Each row below holds a small network's activations on one input, seen along a few directions.
In each table, some parts of the input vary, and every possible input appears once, in random order.
A made-up example of a description, with smaller parts first: line(4) and (point or line(9) or (values(3) and ring(5))).
Shared parts are said once, and a part with two or three values counts as separate values.

Other details of the inputs shift rows strongly along three fixed directions, in all tables alike. That doesn't count.
These rows show it; all are for the same input, with only those details redrawn:
[ -2 -17 -17   4  18 -25 -16 -23 -10 -11   6]
[ 19  12  19  25 -24   6 -25 -26  -6 -12  -9]
[-21 -24 -44  14   7  -3  28   5   8  17 -19]
[-19 -26 -32  33  -4   5  25   7  22  33 -32]
[-14  -9 -46  -9  10  -8  24  -2 -15 -10  -3]
[ -2 -25 -14   8  25 -32 -24 -28  -6  -9   8]
[  4  38 -32  -7 -43  40  45  10 -24 -23 -21]
[ 22  22  17  15 -29  11 -20 -25 -15 -23  -6]

Rows:
R1: [  5  50  15 -21  -9  21  -3 -18 -27 -53  -8]
R2: [-12  32  18 -10 -35  33  42  36   8 -23 -20]
R3: [ -7  -1   4 -14   9  -4  11  12  24  42  15]
R4: [ -3 -21 -19   6  21 -27 -16 -24  -7  -9   6]
R5: [ 16 -23   0   2  14 -32  -8  17  -5 -13  21]
R6: [ 15  44 -21 -18 -18  12  -1  -7 -53 -46  22]
R7: [-47  -4 -79 -19 -13  26  78  36 -12   6 -13]
R8: [-45 -21 -10  13  19  10  45  28  -8  16 -15]
R9: [-26 -16  17 -16  26 -14   7 -11 -30 -31   9]
R10: [  9  35  10   6 -29  18 -20 -12 -33 -27  20]
R11: [  2 -22 -35 -16  -9   1  42  32  16  55  20]
R12: [  5   4 -64 -91  16 -18   8   7 -24  -4  40]
R13: [  1  27  28  17   8   4 -36 -18  -8 -18  -2]
R14: [-11 -24   6 -18  33 -15 -42 -33  11  45   7]
R15: [ 15  32  19 -16   4  18  19  -9 -46 -60  -9]
R16: [ -1  21  24  31 -25  26  25  41  27  11 -33]
R17: [ -4 -39  26 -16  29 -20 -27 -29 -12  37   8]
R18: [ 31  25  12  21 -19  17 -20 -23 -14 -26  -8]
R19: [-25  -9 -40   5   2   3  24  41  30  21  -2]
R20: [-12 -25  18   3  35 -23   2 -17 -14 -18  -9]
R21: [ 12  13 -20 -12 -47  39  10  -4  -8  47  -9]
R22: [ 49   8  32  11 -18   0 -11   4  -1 -35  -1]
R23: [  4 -45  23  29  15 -36 -26  13  22  15  19]
R24: [  6  44   2 -10   4  27   7  -9 -18 -45 -16]
R25: [-29  -8  14  19  35 -12 -31 -11   9   6   6]
R26: [ -8 -27  27   2  32 -19 -23 -31  -4  42  24]
R27: [  8  -3  62  44   4  -1 -31 -16  -8  -2 -11]
R28: [-10  -3  -3 -28  29 -26  17  14   0 -35   0]
R29: [ 17   4  50  25 -49  41   2  19  53  73 -41]
R30: [ -6 -24   9   8  10 -27 -35  -3  33   2  11]
R31: [ 44   6  50  50 -15   1 -57 -16  47   2 -20]
R32: [ -5  12  56  56 -36  34   6  36  50  32 -35]
R33: [  1  -7 -30 -12  29 -34 -19  10   3 -14  23]
R34: [ 10 -42 -16 -10 -19   3  24  29  27  67  -7]
R35: [  9  21  15  12  -9  23  32  29  22 -16 -35]
R36: [ 26  10  39  -3 -41   6  -8   8  -7 -35  12]
R37: [ 17  47 -29 -48 -24  19   2 -23 -51  -8  48]
R38: [  4 -15 -28 -32  30 -37 -31 -12  16  33  50]
R39: [-32  -4 -22   7  10  22  19   1  31  74  -8]
R40: [ 25  18  10  -9 -10 -10 -25  -8   7 -34   4]
R41: [-47   2 -31 -29  26   1  25   5 -11 -21   1]
R42: [ 14 -45   9   2  25 -48 -15   0  11 -12  11]
Question: What is each input in this table made of?
Answer: ring(6) and (values(2) or ring(5))
Question: The inputs of R26 and R37 match in every part but the ring(6) part. If R20 is changed in the same way as R26 into R37, which row does it become?
Answer: R4
Question: The inputs of R7 and R30 match in every part but the ring(6) part. If R21 is changed in the same way as R7 into R30, which row does it become?
Answer: R12
Question: Change only the values(2) part in R39. List by row number the other rows that result.
Answer: R14
Question: Change only the values(2) part in R26. List by row number the other rows that result.
Answer: R17
Question: List by row number the other rows that have the ring(6) part in common with R29.
Answer: R2, R3, R16, R28, R32, R35

Rows:
R43: [-72 -19 -71 -70 108 -38  34 -16 -28 -52   6]
R44: [ 51 -30  54  86  -9 -33 -27  -2  61  23 -47]
R45: [ 51  21  50  22 -96  21   1   0 -31 -55  16]
R46: [-102  -53  -58  -30   81  -47   40   -7  -36  -13   33]
R47: [  3 -30  18  66  72 -69 -87 -16  13 -36  38]
R48: [-62 -22 -34  79 -53  32  74  69  59  39 -46]
R49: [ 14 -21  21 -41  45 -22 -22 -55 -38 -51   7]
R50: [ 89  53  40 -65 -46  14 -67 -65 -30 -36  40]
R51: [  39   26  -30  -61  -43   -4   21   11  -68 -103    7]
R52: [-21 -40 -34 -39  92 -59  34 -24 -40 -19   2]
R53: [ -24 -121   80   89   31  -52  -54  -51   31   81   -5]
R54: [ 34 -49   1  48  33 -43 -25   8  -2 -19  22]
R55: [  41  -60   28    4    3  -48 -112  -56   16   60   26]
R56: [  5 -54 107  70   2 -23 -27  71 122  69 -26]
R57: [ -5   2 -19 -30  59 -53 -42 -21   7 -99  25]
R58: [  2  90 -12 -45 -87  57   9  -9 -47 -15  45]
R59: [-74 -44  -7  73   0  40  25  19  58  76 -88]
R60: [-14 -55  21 -68  70 -66 -39  29  42  75  68]
R61: [-38  12 -87  28  -2  50  55  49  28  90  -8]
R62: [ 24 -12 -14 -81   3 -54 -36 -58 -68 -20 103]
R63: [ 18  24  55  82 -72  32 -52  11  54 -10 -59]
R64: [-49  17   1 -94  33  25 103  84 -26 -11   9]
R65: [-29  41 -73 -38 -50  54  34  25  10  39 -19]
R66: [ 39   6  61 -34  -6 -11 -60 -59 -75 -64  14]
R67: [ 28  95 112  74 -53  73 -49 -33 -33 -35 -30]
R68: [ 14  11 -90 -27 -25  48  80  45 -34  53  18]
R69: [ -9  -7 -18  13  67 -64 -25  -1  24 -49  10]
R70: [ -7  -5  -5  35  -6  46  66  20 -34  24 -37]
R71: [ 28 115  97  42 -59  75 -12 -28 -19 -42 -53]
R72: [ 35   1 -20   1 -23  14  13  -2  26  76  -8]
R73: [ 17 120 -44 -59 -50  62  46  10 -25 -19   3]
R74: [ -45   12 -102  -42    3   32   53   27   43   53  -19]
R75: [ 18 -24 -27  13 -23  11  48  29  40 -12 -48]
Question: The inputs of R62 and R53 match in every part but one. If R55 is changed in the same way as R62 into R53, which row does it become?
Answer: R66
Question: What is each input in this table made of?
Answer: values(3) and (point or (values(2) and ring(5)))
Question: List by row number the other rows that have the values(3) part in common with R48.
Answer: R44, R45, R47, R51, R54, R56, R57, R63, R69, R75
Question: Change only the values(3) part in R58. List by row number the other rows that result.
Answer: R46, R48
Question: Change only the values(2) part in R65. List by row number the other rows that result.
Answer: R55

Rows:
R76: [-37   1   6  -3   5   2   5  -8 -24   7   6]
R77: [ 19  25  45  64 -54  67  10  -3 -11  13 -48]
R78: [-15 -45 -46   1  37 -52  26  20   9 -13  19]
R79: [ 23  37  36   8 -25  -1 -48  -3   7 -32 -14]
R80: [ 15  50 -12 -72   9  13  33  24 -39 -70  51]
R81: [  4  42  36  71 -43  43 -32  -2  32  19 -42]
R82: [ 21  15 -34 -68   3 -13 -26 -35 -41 -12  46]
R83: [ -4  34 -37 -25   6  -2  16 -25 -58 -76  32]
R84: [ 14  13  16   7   5 -30 -43  13  10 -28  17]
R85: [-30 -37  24  23  -2  10   2  -3  28  38 -24]
R86: [-36  33 -73 -16 -24  56  77  55   9  -6 -46]
R87: [-17 -55 -52 -12  56 -63  10  -6   8 -21  13]
R88: [ 36   1  -1 -33  -9 -33 -39  -9 -15  16  50]
R89: [ -1 -32   9  35  28 -58 -38 -44  19   0  -6]
R90: [  0  35   7 -60 -30  26  30   8 -43 -53  17]
R91: [-23 -62 -42  11  26   0  55  35  12  28 -32]
R92: [ 10  -4  11  21 -18  35  22   2 -12   0 -40]
R93: [-15 -37 -47   4  27 -15 -16 -22  15  73  25]
R94: [-12 -48  24  13  56 -36 -33  -8  56  35   2]
R95: [  0  59  28   9 -14  46  12  -4   2   7 -10]
R96: [-42 -22 -28   2 -21  20  91  73  24  54 -31]
R97: [ 20  22  64   8   6   9 -48 -35  16  -6  -3]
R98: [ 40   4  20  -1 -46  14 -35 -17  16  39   8]
R99: [ 29 -27  44  14  23 -40 -29  -6 -22 -13   9]
Question: What is each input in this table made of?
Answer: line(4) and (point or ring(5))
Question: The inputs of R92 and R99 match in every part but the line(4) part. If R86 is changed in the same way as R92 into R99, which row does it become?
Answer: R84
Question: List by row number the other rows that have the line(4) part in common with R95.
Answer: R76, R77, R81, R83, R93
Question: Change only the ring(5) part in R79. List by row number the other rows that result.
Answer: R87, R90, R91, R94
Question: A walk changes only the line(4) part. It starts at R88 and steps to R98. List the rest of the walk in order.
Answer: R82, R93
